reve: [ -6 -65 -16  66]
segab: [  9 -60  12   9]
vozaf: [ 10 -90 -90  10]
count vozaf: [-90]
2
count vozaf: [10]
2
count segab: [9]
2

Dasi: [-36  25  36  -9 -35  20  36  24 -19  19  25 -38 -30  -5 -37  24 -32  31
  20 -33  15  25 -14  36]
Zetis: [  3  13 -16 -13  -2  -1 -17  -2   0   0 -22   8  12  -4   4 -13  14  -9
   0   8 -14 -14 -13 -17]
Pabis: [-30   6  16 -32 -32  21  16  23 -11 -20  -2 -26   2  -5 -23   1  -7 -20
  21  -2 -20  -2 -34  11]
Paro: [-37  14  22 -51 -43  36  20  37 -20  30  -3 -34   7 -12 -28   0  -4  35
  30 -24  -7  -1 -51  12]
nabit: [  7 -53  23  34 -16 -24  53 -15  32 -34  75 -52 -47  54 -14   7 -77  36
 -26 -67  77  52  54  66]
mugu: [-48  11  29 -57 -56  40  29  43 -18  37   0 -46   5  -6 -38   1 -12  47
  36 -35  -5   1 -60  21]
Zaro: [-19 -19   1 -37 -23 -35   8  11  -1  13  -8 -35  19   2 -35 -19 -35  19
   8 -16 -16 -19 -35   3]
Kido: [-56  17  35 -67 -64  43  40  48 -13  40   8 -58  10   2 -40  -3 -18  61
  39 -46  -1   0 -69  31]
toko: [-40 -13  26 -15 -25  43  -1  39 -59  46 -27   5 -20 -58 -40  -4  19  -2
  46  20 -33  10 -22 -16]
count Dasi: [-5]
1
count Zaro: [-19]
4
count Pabis: [-3]
0
count Dasi: [25]
3
count Pabis: [-20]
3
count nabit: [54]
2

zego: [-46 -23  36 -39 -27 -68  28  -8  23  26  36  26  87 -69   9 -39 -68  11
  91 -39  36  26  42]
pokos: [ 37 -27 -28 -59  37   1  33  37  67  70  37  65  73 -44   0  79  33   7
  62  29 -83  13  53]
vitis: [-46 -23 -40  -6 -27  -6  -7  -6  23  26  36  26  87 -15  23  89 -68  15
 -30  -6  51   6 -28]
count zego: [-68]
2
count vitis: [-6]
4
count zego: [36]
3
count pokos: [38]
0
count pokos: [33]
2

sak: [ 21 -68  36 -43  28]
Mir: [-22 -22 -22 -72 -22]
baro: [-21 -21 -25 -21 -21]
count baro: [-21]
4
count sak: [21]
1
count Mir: [-23]
0
count sak: [35]
0
count Mir: [-72]
1
count sak: [28]
1
count Mir: [-22]
4

